A small network was trained on invented records. Each row is its activation on one of them, seen along a few directions.
Here are examples, each followed by its value of one field, Y.
The largest differences between rows may come from other fields.
(in the rows, 500 means zero)
Random noise pushes rows far along 5 fixed directions. That doesn't count. These rows show it; they differ only by the noise:
[716 458 673 646 456 437 720 850 468 476 527 727 409 567 550 251 378]
[671 661 585 576 479 619 659 238 479 323 538 402 422 553 404 518 400]
[597 841 642 476 462 381 458 503 454 466 416 327 418 805 743 770 660]
[673 791 622 623 387 405 651 493 524 384 483 387 319 713 672 603 535]
[385 608 475 439 472 397 383 347 460 395 444 380 528 622 517 724 610]
[490 536 555 530 427 401 688 483 427 546 553 592 553 720 600 401 355]
[307 398 424 482 427 410 654 295 415 529 588 609 665 645 467 383 294]

[203 366 213 685 236 229 658 442 546 266 573 582 503 399 467 352 365] -> y3
[717 589 651 710 408 466 703 711 547 541 594 637 315 694 681 390 476] -> y1
[329 607 331 573 361 443 500 280 608 306 484 287 396 458 516 742 602] -> y6
[333 582 433 432 503 384 532 415 506 573 442 407 560 682 691 595 590] -> y10
[559 623 376 640 411 523 611 412 597 184 582 480 418 394 421 540 435] -> y4
[324 480 516 254 648 465 294 423 393 660 446 482 743 709 494 720 544] -> y12
[494 620 561 485 501 523 587 523 454 592 554 545 610 734 669 543 429] -> y6
[677 423 517 588 510 566 560 568 619 597 514 559 404 554 493 436 552] -> y9
[293 336 470 470 495 335 397 600 479 493 508 672 605 627 515 494 517] -> y3
[769 367 764 425 744 689 441 836 474 725 450 696 473 490 442 362 457] -> y2
[455 532 488 468 545 569 571 188 564 634 529 421 469 607 484 541 392] -> y11
[544 512 529 353 612 610 408 344 482 773 492 461 630 758 572 614 579] -> y9
[415 585 419 550 430 449 689 213 511 478 538 415 540 545 592 527 391] -> y8
[453 507 497 462 525 606 341 436 449 367 423 387 608 309 374 524 491] -> y15
[642 577 680 358 725 644 294 585 389 555 504 471 583 475 462 607 614] -> y13
[607 835 518 454 448 591 616 208 344 458 514 372 603 645 595 577 321] -> y11
[589 557 642 467 665 594 461 564 493 692 507 585 435 606 551 496 576] -> y14
[670 375 536 469 656 647 378 526 587 409 550 554 401 411 332 492 601] -> y9
[543 549 454 684 395 423 693 463 557 334 543 502 400 379 524 482 421] -> y13
[645 768 704 373 602 535 314 545 382 490 363 330 493 689 610 767 696] -> y3
[494 610 588 359 547 571 362 410 393 602 420 259 552 489 573 634 580] -> y5
[698 464 633 401 636 754 478 528 447 543 511 454 459 363 356 471 477] -> y4
[312 522 324 467 512 431 531 341 433 359 622 629 765 560 448 525 355] -> y6
[684 692 633 546 590 779 658 148 321 570 537 339 618 579 482 467 253] -> y16
[408 427 434 509 576 497 527 402 426 446 585 655 724 451 405 467 344] -> y13
[490 477 555 594 343 493 514 522 519 577 374 351 468 358 575 424 410] -> y5
[686 639 608 355 740 719 303 364 549 369 499 391 477 542 392 703 729] -> y10
[427 376 397 398 628 593 393 190 605 393 579 471 474 484 309 579 550] -> y7
[613 628 503 640 459 560 422 525 668 228 493 400 257 415 436 734 691] -> y4
[431 548 431 339 675 632 213 144 428 287 413 298 641 296 304 844 635] -> y8
[368 571 585 284 541 573 105 376 376 661 246 167 671 444 576 782 639] -> y5
[470 502 489 558 449 567 753 225 430 645 687 510 612 608 510 270 198] -> y16
[788 568 755 508 650 699 459 712 522 547 420 457 428 440 392 471 587] -> y15
[547 427 531 547 535 508 547 584 477 479 465 542 504 359 491 435 476] -> y8
[474 497 519 438 556 573 634 248 459 580 574 513 636 660 410 494 300] -> y12
[522 434 570 432 630 585 476 460 524 676 486 539 491 551 466 485 442] -> y11
[367 564 413 561 362 331 529 364 627 552 560 345 375 566 640 575 564] -> y16
[466 530 454 599 423 330 598 687 536 364 553 607 456 611 593 433 443] -> y12
[299 490 322 535 465 387 315 463 589 374 467 413 385 364 425 620 662] -> y14
[604 612 548 512 558 424 377 840 327 458 458 632 637 504 536 497 505] -> y14
[603 359 590 425 619 647 597 448 528 648 577 690 503 585 427 339 483] -> y7
[310 335 379 482 425 423 460 437 593 574 432 472 414 344 422 507 515] -> y2
[278 586 338 483 293 320 687 304 438 595 565 511 613 712 698 451 274] -> y2
[484 452 498 615 434 433 505 586 546 494 562 603 418 582 547 498 558] -> y1
[522 551 516 371 664 678 409  75 654 501 582 443 455 712 428 702 675] -> y7
[434 372 427 606 381 521 589 452 593 447 443 387 400 215 283 386 471] -> y15
[546 645 495 484 629 648 488 232 584 342 503 420 515 559 429 628 604] -> y10
[220 332 254 628 282 281 624 373 594 456 580 587 449 484 469 432 489] -> y1

Which value of Y does each new row have?
[426 307 433 392 580 466 222 828 418 445 431 712 667 382 403 460 518] -> y2
[409 727 487 583 246 201 526 732 606 550 432 384 297 694 895 742 719] -> y4
[602 499 615 315 713 683 307 414 503 526 501 410 541 485 376 616 648] -> y10
[676 591 611 531 503 677 578 503 497 470 506 447 384 480 490 538 499] -> y4
[738 616 620 642 475 616 532 701 549 322 433 401 271 356 498 566 601] -> y6
[407 521 586 501 317 349 518 672 414 788 333 372 545 522 796 439 444] -> y5
[288 315 458 243 646 471 257 442 490 681 480 616 651 632 474 611 710] -> y7
[310 475 458 430 443 355 321 538 438 463 390 464 573 485 485 616 632] -> y3
[471 340 517 516 541 453 609 726 459 732 557 711 511 529 564 212 338] -> y14
[580 418 558 607 413 428 510 801 596 468 388 463 341 249 410 430 615] -> y15
[365 474 420 589 308 179 328 871 543 423 334 432 406 324 677 574 679] -> y5
[265 274 389 457 450 208 355 866 558 532 433 576 485 422 567 485 695] -> y10
[338 349 505 369 565 487 465 676 370 685 499 649 722 590 586 462 444] -> y6
[602 728 598 405 623 529 274 592 450 349 402 344 494 592 527 779 672] -> y12
[478 556 465 652 376 289 628 645 540 414 514 546 428 478 662 528 495] -> y13
[429 425 423 535 488 536 526 298 562 385 624 480 516 340 335 473 451] -> y13
